[[-54.6 -18.1  23.0  -8.8 -17.6 -19.3   4.0  -8.0 -16.2   7.9]
 [-47.0  -2.4  22.5  20.0   0.5 -34.0  20.5 -10.3  -5.6   6.5]
 [-24.3  -5.5  17.0   5.0  -8.0 -12.6   4.0  -0.9  -7.5   8.8]
 [-43.2   2.2  14.1  23.5   9.8 -36.7  26.3 -14.6   0.0  -0.5]
 [-47.0  -2.4  22.5  20.0   0.5 -34.0  20.5 -10.3  -5.6   6.5]] --> 8.8

[[  6.6  -5.8  21.9  -9.0  -9.8  11.1   8.4  16.7  11.9 -12.1  11.3 -10.3
   -0.7  22.5  -0.5  -3.7]
 [ 16.5 -34.0  32.9 -59.5 -33.0   2.0  30.9  18.2  13.5 -42.3  12.7  16.8
    6.4  59.3 -16.1 -45.4]
 [  6.8 -26.4  30.8 -55.3 -28.0  -1.1  20.5  20.3  13.1 -14.3  11.5  20.9
   11.5  62.3  -5.9 -31.6]
 [  6.6  -7.3  22.8  -8.8 -10.1  11.3   7.8  16.2  10.6 -13.6  10.3 -13.8
   -0.8  22.0  -1.0  -7.5]
 [ -0.2 -21.6  17.3 -52.5 -23.3  -9.5  17.3  20.2   9.5  -8.9   5.0  30.3
   14.5  56.5  -3.7 -30.3]
 [ -1.4 -20.3   8.0 -51.7 -19.5 -15.5  17.1  19.2   7.1  -5.9  -0.6  36.5
   15.1  50.4  -5.5 -30.0]
 [ -0.6 -21.3  17.5 -52.3 -23.8  -9.7  17.7  20.9   9.9  -9.2   5.2  30.2
   15.3  57.2  -3.2 -29.8]
 [ 10.9 -21.4  -8.4 -36.9 -10.2 -11.9  15.1 -18.3  -8.9 -12.9  -6.9  17.4
    1.3   6.1 -21.9 -32.6]
 [  3.9 -23.9  25.5 -54.3 -27.0  -4.7  18.2  21.3  11.3 -12.5   9.5  23.9
   13.3  61.7  -4.9 -29.4]] --> -29.8

[[12.4  3.9  5.7  9.9 54.2 19.2 11.5  2.6  9.8  6.4  2.8  0.5  0.8  0.7]
 [ 2.7  3.1 10.0 27.7  5.7 25.0  3.9  3.0 16.2 15.8  2.8  0.5  0.8  0.7]
 [ 2.7  3.1 16.1 27.7  4.1 10.1  3.9  2.6 13.7 12.0 16.9  0.5  0.8 12.1]
 [ 2.7  3.1  8.3 50.0  4.1 16.2  3.9  2.6 14.8 12.1  6.7  0.5  0.8  4.6]
 [ 2.7  3.1 11.6 29.2  5.7 20.1 16.6  2.6 13.7  9.3  2.8  0.5  0.8  0.7]
 [ 2.7  3.1  6.2 49.8  5.7 20.1  3.9  2.6 13.7  9.3  2.8  0.5  4.6  0.7]] --> 4.6

[[ -5.9  40.8 -13.3  34.3 -13.5 -13.1  -6.0 -13.9  34.1 -13.6  38.6 -13.5
   37.2  -6.0]
 [  6.7 -39.8  14.9 -33.7  14.9  14.5   7.1  14.3 -33.5  14.6 -38.2  14.5
  -36.5   7.3]
 [-29.3  27.0 -34.1  21.1 -33.7 -32.7 -28.0 -33.3  21.2 -33.8  22.2 -33.1
   22.4 -28.2]
 [ 26.2 -27.5  30.8 -22.1  30.5  29.4  25.8  30.9 -21.8  30.5 -23.7  30.0
  -22.7  25.7]
 [-27.9 -55.1 -21.8 -44.6 -21.5 -21.6 -26.1 -21.1 -44.2 -21.8 -49.9 -20.9
  -48.0 -26.0]] --> -28.2

[[  4.0   6.8  26.4 -19.3 -16.6  21.0  -5.5  36.2 -16.1   4.8]
 [  3.0   6.4  21.5 -21.1 -13.0  14.5  -1.0  52.3 -14.3  16.3]
 [-22.0 -12.6   3.6  19.8 -10.5   2.0  13.9  11.9   3.8  -7.9]
 [ -5.7 -26.7  -1.9  10.4  -6.1  -9.7  10.9  40.9 -28.2  -0.2]
 [-27.5 -16.8   2.6   6.5 -11.0   0.2  12.9   3.8 -12.3   4.9]
 [-13.3 -36.1  -5.1  25.2   3.1 -11.9   9.4  14.6 -37.9   3.8]
 [ -2.4 -15.3   2.7   2.5  -6.6  13.3   3.1  23.8 -29.9   7.0]
 [ -5.7 -14.5  11.3  -7.2 -17.4 -13.9  -7.7  40.6 -21.6  -3.6]
 [ -0.4  -8.6  11.2 -10.3  -7.3   0.8  17.3  51.4  -9.9  12.8]
 [-23.0 -34.1  -8.8   9.8   5.7   7.9   5.9  -4.6 -39.2  -0.3]] --> -3.6

[[-46.5 -47.8 -49.7 -48.5  43.6 -48.8  50.0 -46.8 -18.5 -43.0 -40.1]
 [-45.7  58.9 -48.3 -47.2 -55.4  60.2 -56.9 -49.5  66.9 -48.1 -56.3]
 [-45.5 -47.9 -48.8 -47.7  44.1 -48.7  49.7 -46.9 -17.2 -42.6 -40.3]
 [ 43.3 -50.0  46.5  44.7  49.7 -50.5  47.0  47.9 -63.0  46.2  53.4]
 [ 40.2  48.4  43.0  41.3 -42.6  48.8 -49.4  38.4  14.4  35.3  34.1]
 [ 45.9 -54.6  49.9  45.8  53.2 -52.7  50.1  50.9 -68.2  50.2  57.5]
 [-44.7  59.5 -48.6 -47.1 -55.5  59.0 -57.0 -50.5  68.2 -48.7 -56.7]
 [ 40.1  45.8  40.7  39.9 -41.7  47.0 -47.6  37.4  14.0  34.6  31.2]
 [-45.9 -47.4 -48.2 -47.8  44.4 -46.7  49.4 -46.1 -16.8 -43.5 -39.3]
 [-46.1 -48.2 -49.3 -48.6  44.2 -49.8  51.8 -46.2 -16.7 -43.2 -41.3]
 [ 41.4  48.9  43.8  43.4 -44.9  50.2 -50.8  40.5  14.6  36.9  34.3]
 [ 40.4  47.0  43.1  40.7 -42.1  48.1 -50.3  39.3  15.6  35.1  32.8]] --> -41.3

[[ 51.3  11.9 -17.9   8.6   2.0  10.2]
 [ 50.4  16.6 -11.4  10.6   2.0  10.2]
 [ 51.3  15.2 -10.6   8.6   2.0  10.2]
 [ 50.8  16.6 -11.1  10.6   2.0  10.2]
 [ 52.3   7.0 -24.8   7.2   2.0  10.2]
 [ 51.3  10.9 -17.7   5.6   2.0  11.4]
 [ 51.1  15.2 -10.7   8.6   2.0  10.2]
 [ 51.3  12.1 -18.4   9.0   2.0   9.8]
 [ 51.3  12.1 -17.9   8.6   2.0  10.2]
 [ 51.3   9.0 -21.2   7.5   2.0  10.2]
 [ 51.8   7.0 -27.3   7.6   2.0  10.2]
 [ 51.3  12.1 -19.7   9.3   2.0   9.5]] --> 10.2

[[-19.9 -11.3 -18.5  13.1 -19.3 -20.4  12.5  29.1  13.5  30.5  29.9 -19.9
   30.5  13.7]
 [ 15.5 -26.9  15.1  28.6  14.9  16.1  29.5  -8.7  29.2  -9.1  -9.0  15.4
   -9.1  29.4]
 [ 30.6 -27.2  29.5  29.7  29.4  31.7  30.9 -24.5  30.2 -25.6 -25.2  30.4
  -25.7  30.5]
 [ 30.3 -12.3  29.2  16.8  29.2  31.4  17.2 -23.4  17.0 -24.5 -24.0  30.2
  -24.5  17.2]
 [ 26.0 -49.4  25.0  48.8  24.9  26.9  51.0 -20.8  49.7 -21.8 -21.5  25.8
  -21.9  50.1]
 [ -9.2 -48.7  -8.4  46.2  -9.0  -9.3  47.7  16.0  47.3  16.7  16.2  -9.3
   16.7  47.7]] --> 17.2
---
[-46.1  53.2  51.2 -70.1  65.8 -65.3] gives 53.2

[[-44.6  50.3 -51.9  40.8  15.7  36.9]
 [-57.4  60.7 -57.7 -50.8  68.1 -49.1]] gives 50.3

[ 42.6 -36.4  52.6  44.8] gives -36.4

[53.0 52.0 52.5 50.1] gives 52.0

[[-12.8  10.8 -32.4  11.1 -49.0]
 [-42.5 -10.4  44.2  22.1  52.6]] gives 10.8

[ 42.1 -22.0 -14.0   2.4 -58.0] gives -22.0

[[ 20.4  34.6  13.2 -24.0]
 [-36.5  -4.7  58.4  16.1]
 [  9.2 -62.6  -2.2  -8.6]] gives 34.6

[-21.3 -40.6 -69.2 -23.2 -12.3] gives -40.6

[-31.1 -53.0  49.8  18.5 -48.8 -47.0 -40.8] gives -53.0
---
4498,9049,4694,8542,6761,1856 -> 4498
36,-43,28,8,25 -> 36
4,91,7,85,16 -> 4
241,132,104,11 -> 241
55,54,91,33,8,89,6 -> 55
13,81,85,82 -> 13
28,-35,34,-3,46,-9,-18 -> 28
1265,7072,9100,2670,3608 -> 1265
72,251,59,224,47 -> 72
32,39,43,67,19,79 -> 32
---
[-12.1  -8.0  62.0 -37.0 -54.2 -39.4] ⇒ 62.0
[ 61.6 -27.9 -21.2 -33.3  30.1] ⇒ -21.2
[-54.4 -13.2  34.4  22.1] ⇒ 34.4
[-27.7  24.1 -24.5 -51.3  15.0] ⇒ -24.5
[-16.3  -6.7 -11.8  10.7  13.4 -66.5 -17.4] ⇒ -11.8
[ 18.7  16.5 -64.7 -34.4 -32.5  -9.0] ⇒ -64.7
---
[120  52 177 230] ans = 230, 120

[[ -46 -545  611  109  213]
 [ 236  524 -166  149   76]] ans = 213, 236

[[4201 4565 2308 3118 1712 5421]
 [5970 8010 7151 3089 1443 6803]
 [2337 4600 5430 2743 2376 2946]] ans = 5421, 2337

[[  6 -38 -21 -33  41]
 [-12 -33 -27 -17 -33]
 [ -2 -45 -31  -9 -12]] ans = 41, -2

[[403 750   9 508 231]
 [184 562 583 272 564]] ans = 231, 184

[ 28 -32   2  16  11] ans = 11, 28

[859 298  80 907] ans = 907, 859

[ 30  48  -9 -44] ans = -44, 30

[231  98  49 108 113 167 164] ans = 164, 231
---
[  4.028   1.551  -2.321 -14.150   2.845   7.158  12.795] yields 12.795
[ -8.4  15.0  -6.5 -12.9 -12.3  -2.1   5.1] yields 5.1
[-131.80  -74.19  176.59  168.06 -160.58 -164.16] yields -164.16
[ 0.03  0.07  0.13 -0.17] yields -0.17
[ -8.41  16.07   6.28 -16.65] yields -16.65
[-0.17 -0.11  0.13  0.04] yields 0.04
